Each row below holds a small network's activations on one input, seen along a few directions.
Each table varies a few parts of the input and shows all the possible inputs, shuffled.
A made-up example of a description, with smaller parts first: one of 5 places around a ring, together with either a single point or one of 11 places along a line or (one of 3 separate values, together with one of 4 places along a line).
Shared parts are said once, and a part with two or three values counts as separate values.
(in the rows, 128 means zero)

Other details of the inputs vary at random and push rows far along three fixed directions, the same in every table; ignore that.

Rows:
x1: [130 129 105 104 114 150 119 114 131 124 141 120 126]
x2: [137 117 125 105 115 131 134 115 127 168 138 126 133]
x3: [121 155 163 133 150 103 123 171 128 134 129 128 124]
x4: [132 121 124 105 119 135 125 113 119 142 152 142 116]
x5: [127 129 134  97  99 138 130 109 126 111 140 116 106]
x6: [121 145 164 133 147 103 114 175 128 135 123 143 114]
x7: [140 120 131 106 117 132 124 117 117 159 144 142 133]
x8: [142 138  88 119 114 143 118 124 119 129 129 101 152]
x9: [ 85  53 185 149 171 133 206  77 123 136 124 199 129]
x10: [133 122 126 113 120 128 131 110 124 150 159 124 127]
x11: [138 134  99 102 121 144 117 112 130 119 137 121 127]
x12: [135 127  80 207 134 152 113  98 129  59  80 109 159]
x13: [127 161 158 149 144 105 114 162 128 128 125 127 131]
x14: [115 130 119 178 131 159 123  97 117  43  85 121 129]
x15: [141 136 113 113 109 135 126 112 136 124 145 124 130]
x16: [145 143 115 106 107 138 128 115 132 134 136 130 144]
x17: [129 125 133  95 105 144 116 115 111 118 145 122  97]
x18: [125 124  82 197 132 157 120 114 130  64  83 106 153]
x19: [129 119 120  94 123 135 131 133 116 148 137 137 127]
x20: [136 133 128  94 124 135 128 111 126 149 138 142 135]
x21: [114 152 166 144 127 114 104 156 132 101 115 109  89]
x22: [128 133 165 148 142  90 115 171 128 154 121 134 115]
x23: [123 156 153 141 142 113 111 171 138 125 113 127 122]
x24: [125 113 116 104 124 125 139 123 123 152 152 116 121]
x25: [137 151  80 187 138 169 109 110 124  46  72 118 174]
x26: [142 119 111 117 107 123 132 113 137 142 142 114 128]
x27: [128 151 151 167 137 100 101 159 144 125 120 115 114]
x28: [147 140 106 111 111 147 107 118 117 131 136 130 142]
x29: [111 153 174 144 135 105 114 158 123 103 127 109  91]
x30: [124 124 120  95 124 138 135 116 122 136 159 127 125]
x31: [136 119 109 120 117 131 128 110 123 145 150 110 130]
x32: [146 127 107 109 115 130 121 111 126 150 128 120 140]
x33: [126 138 172 147 138  82 132 170 144 151 118 131 120]
x34: [ 83  66 170 142 160 143 212  90 127 112 122 192 132]
x35: [149 135 119 111 107 130 129 114 133 144 137 127 145]
x36: [128 155 148 152 145 102 103 154 142 115 119 125 113]
x37: [136 126 100 104 115 147 115 117 120 121 145 129 124]
x38: [138 125 120 113 119 128 133 118 119 159 143 119 141]
x39: [130 131 124 106 122 133 131 111 122 141 159 127 126]
x40: [137 133 109  98 113 136 137 129 131 133 131 122 139]
x41: [127 125 142  92 121 136 139 115 127 164 145 147 128]
x42: [128 128  76 196 138 151 118 110 128  57  78 111 154]
x43: [131 131  99 107 121 138 127 125 122 127 146 109 125]
x44: [130 129 111  96 123 140 136 126 117 142 142 121 139]
x45: [116 115 106 170 137 146 149 116 134  72  99 131 145]
x46: [ 98  77 166 162 155 151 185  86 120 125 106 181 154]
x47: [129 125  97 180 129 147 140 118 130  78  82 124 166]
x48: [135 114 108 119 111 136 125 108 132 147 141 114 125]
x49: [129 153 164 153 143  95 115 164 131 142 127 125 129]
x50: [122 138 141 144 144 102 110 175 132 121 122 124 101]
x51: [140 110 111 114 114 127 123 114 120 151 146 124 118]
x52: [ 81  48 172 142 160 130 219  94 128 133 122 186 129]
x53: [128 126 103 105 117 140 125 125 131 132 137 115 119]
x54: [123 144 150 131 151 102 120 169 137 132 110 129 120]
x55: [131 121 107  97 126 134 129 120 131 133 138 121 118]
x56: [134 162 142 144 133 111 111 170 144 107 111 121 134]
x57: [125 137 149 144 142  97 111 178 129 140 115 128 118]
x58: [122 153 145 146 142 108 112 179 139 126 105 118 120]
x59: [132 108 137 105 122 125 132 114 121 161 157 144 113]
x60: [128 115 122 100 119 134 139 125 127 161 133 127 130]
x61: [138 122 135  99 124 127 131 111 128 162 140 140 135]
x62: [137 117  94 115 114 136 117 124 120 133 138 116 122]
x63: [138 123 124 113 109 123 133 111 137 143 148 128 128]
x64: [126 141 146 139 146  95 118 167 138 140 107 124 120]
x65: [118 147 164 151 143 102 112 160 143 129 127 130 107]
Description of these inputs: one of 5 separate values, together with either a single point or (one of 2 separate values, together with one of 6 places around a ring).
Changing only the choice among 5 separate values turns x43 into x50. The same change can be made to x10. Which row results? -> x59
Change only the choice among 5 separate values in x16. List by row number the other rows that result. -> x13, x20, x28, x41
Change only the choice among 2 separate values in x41. List by row number the other rows that result. -> x65
List by row number the other rows that have the choice among 5 separate values in common with x54. -> x9, x11, x12, x14, x20, x25, x32, x36, x42, x55, x61, x64
Change only the choice among 2 separate values in x28. List by row number the other rows that result. -> x4
Change only the place on the ring of 6 in x34. List by row number the other rows that result. -> x15, x26, x45, x52, x63
